These are the activations of a small neural network, seen along a few directions. Each row is one input.
In each table, some parts of the input vary, and every possible input appears once, in random order.
A made-up example of a description, with smaller parts first: ring(5) and (point or ring(9) or (values(3) and line(4))).
Shared parts are said once, and a part with two or three values counts as separate values.
In the rows, 128 means zero.

Other details of the inputs vary at random and push rows far along two fixed directions, the same in every table; ignore that.

Table:
x1: [116 126 132 134 125 152 107  95 125  99 143 135 123 129]
x2: [172  94  99  95  93 127 159 162 132 166 123 119  78 118]
x3: [115 141 138 129 122 148 108 100 110  97 153 138 126 136]
x4: [117 158 124 132 134 130 124 126 124 103 137 122 147 150]
x5: [152 118 103  79 109 124 172 164 143 173 118 116 122 113]
x6: [ 99 137 154 160 158 134 120 125 138 122 124 120 158 129]
x7: [158 120 102  78 107 126 171 165 145 180 116 107 118 117]
x8: [137 130 125 188 149 162 161 162 113  76 101  63 122 187]
x9: [160  82  96 101 104 130 141 153 143 170 108 123  73 116]
x10: [161  97 113 114 131 118 151 157 152 184 112 112 106 103]
x11: [170 110 117  97 118 114 167 158 138 186 126 117 104 106]
x12: [156  97  78  91 102 145 153 140 156 166 112 115  88 126]
x13: [120 134 152 154 151 112 115 122 123 127 126 130 142 117]
x14: [106 144 151 108 126 116 116 102 129 145 142 160 161  99]
x15: [113 131 118 146 130 145 122 112 125  96 124 119 130 149]
x16: [106 139 147 109 134 115 115 100 137 150 139 153 153  99]
x17: [139 133 121 181 141 160 158 159 122  85 109  67 123 184]
x18: [125 132 149 127 135 104 109 112 117 142 136 155 148 103]
x19: [116 138 117 115 129 127 120 115 137 113 128 131 140 126]
x20: [106 154 149 100 117 114 117 104 127 153 155 157 158 101]
x21: [124 141 150 144 132 107 111 122 109 125 142 147 128 133]
x22: [115 154 124 117 130 125 120 120 123 105 135 131 146 140]
x23: [142 110 139 194 143 141 139 159 115  79 104  97 119 165]
x24: [111 123 123 114 119 151  90  89 129 118 149 154 122 121]
x25: [101 134 126 109 133 113 108 108 140 137 137 146 155 109]
x26: [125 127 152 170 145 117 117 135 113 109 122 135 133 144]
x27: [115 137 115 129 117 141 115 113 119 104 132 138 134 140]
x28: [120 131 135 125 115 112 104 112 106 109 143 155 117 125]
x29: [134 127 137 176 158 140 166 172 132  95  94  73 151 166]
x30: [166 106  99  94  99 159 157 146 139 153 136 113  88 128]
x31: [143 117 153 218 170 135 147 170 126  91  87  70 116 171]
x32: [123 137 151 141 136 104 108 118 104 122 140 151 130 128]
x33: [168  97  96  96  95 162 162 144 143 155 121 119  84 117]
x34: [119 125 140 129 130 106  88 112 129 143 133 160 122 115]
x35: [100 158 152 108 128 113 120 104 123 143 150 161 154 104]
x36: [119 147 148 110 130  97 106 105 110 146 151 163 140  94]
x37: [121 121 128 132 120 118 103 108 121 118 132 153 111 121]
x38: [119 142 119 122 128 129 121 121 130 106 127 136 148 134]
x39: [102 138 128 102 131 112 117 105 132 137 135 151 155 108]
x40: [110 135 121 154 150 135 115 124 140  90 118 109 148 148]
Each input here is: line(5) and ring(8).
The inputs of x27 and x8 match in every part but the line(5) part. If x29 is changed in the same way as x27 into x8, which row does it become? -> x5

Table:
x41: [101 156 102  87 114 144  92  91 124  99 160 154 145 129]
x42: [151 125 118  39  83 107 146 122 134 195 157 163 117  79]
x43: [180  80 127 167 146 156 178 182 149 160  94  55  81 142]
x44: [ 95 156 167 118 120  92  82  85  90 115 161 195 159 103]
x45: [125 126 101  88  81 134  82  70 123 124 162 189  96 114]
x46: [126 140 138  99 121 106 125 116 114 144 145 155 150 106]
x47: [ 68 141 180 218 187 107  53  87  98  62 134 142 164 136]
x48: [157 112 125  62  82 112 151 136 125 195 146 157  98  87]
x49: [110 170 149 111 127 113 116 101 106 138 166 151 149 116]
x50: [122 159 130  86 120 123 125 108 132 164 153 143 147 103]
x51: [ 96 148 142 183 129 152  71  73 100  47 146 155 134 167]
x52: [152 134 166 215 157 149 173 184 101  89 108  51 121 181]
x53: [ 92 170 148 136 153 101  96  97 120 101 141 147 182 118]
x54: [ 89 167 151 103 138 111  96  84 120 127 153 179 184 103]
x55: [137 115 100  34  92 127 157 126 175 217 132 151 128  68]
x56: [ 97 118 158 210 179 110  85 132 121  89 106 116 131 152]
x57: [ 98 146 171 191 161 102  75 106 104  79 136 152 151 133]
x58: [ 66 157 111  99 122 139  71  66 133  89 166 165 172 124]
x59: [ 76 173 145 145 113 126  63  65  84  47 170 179 144 147]
x60: [147 122 116 153 109 157 151 151 113  87 114  97  91 171]
x61: [187  53  87  32  85 118 161 150 171 248 113 155  61  55]
x62: [163 110 140 220 163 125 184 219 111  99  71  49 110 195]
x63: [ 99 125 123 127 114 145  63  56 118  94 147 174 115 130]
x64: [180  98  63  66  86 152 181 163 146 157 121  99  72 134]
x65: [182  86 110  56  83 124 157 147 150 217 137 153  77  76]
x66: [152 108 146 238 179 128 145 192 122  87  78  65 117 185]
x67: [114 129 164 164 145 117  95 111 109 104 137 160 151 118]
x68: [145 105 100 145 152 137 192 200 168 159  69  65 127 145]
x69: [163 110  77  78  89 154 169 155 135 140 122 107  87 140]
x70: [ 79 155 153 142 156 130 119 107 143 113 124 139 185 119]
x71: [ 86 150 139 128 147 111 111 100 145 125 122 145 177 109]
x72: [179 107 110 180 168 139 208 227 153 127  60  24 120 182]
x73: [151 128 108  34  92 121 147 121 153 206 149 156 126  77]
x74: [ 88 164 175 175 146  92  87 104  84  78 140 154 160 135]
x75: [159 117 150 201 152 149 152 163 120 116 116  78 113 162]
x76: [103 128 109 160 144 170 136 133 139  70 114  81 157 172]
x77: [134 135  85  67  96 154 129 119 140 131 137 135 122 126]
x78: [114 143 149 184 172 156 168 158 146 105 101  59 160 159]
x79: [164  76 120  90 107 133 151 146 161 195 122 127  79  91]
x80: [134 134 119  87 116  92 134 122 117 163 136 151 132  98]
x81: [137  96  89  92  97 145 101  89 140 140 139 157  76 114]
x82: [179 104 116 167 149 118 200 213 136 135  72  46 105 175]
What do these inputs look like to the network? -> line(6) and (values(2) or line(5))
The inputs of x73 and x55 match in every part but the line(6) part. If x53 is changed in the same way as x73 into x55, which row does it become? -> x71
The inputs of x50 and x52 match in every part but the line(6) part. If x77 is changed in the same way as x50 into x52, which row does it become? -> x60
Change only the values(2) part in x76. List by row number the other rows that result. -> x58
Change only the line(6) part in x66. List by row number the other rows that result. -> x56, x62, x68, x72, x82
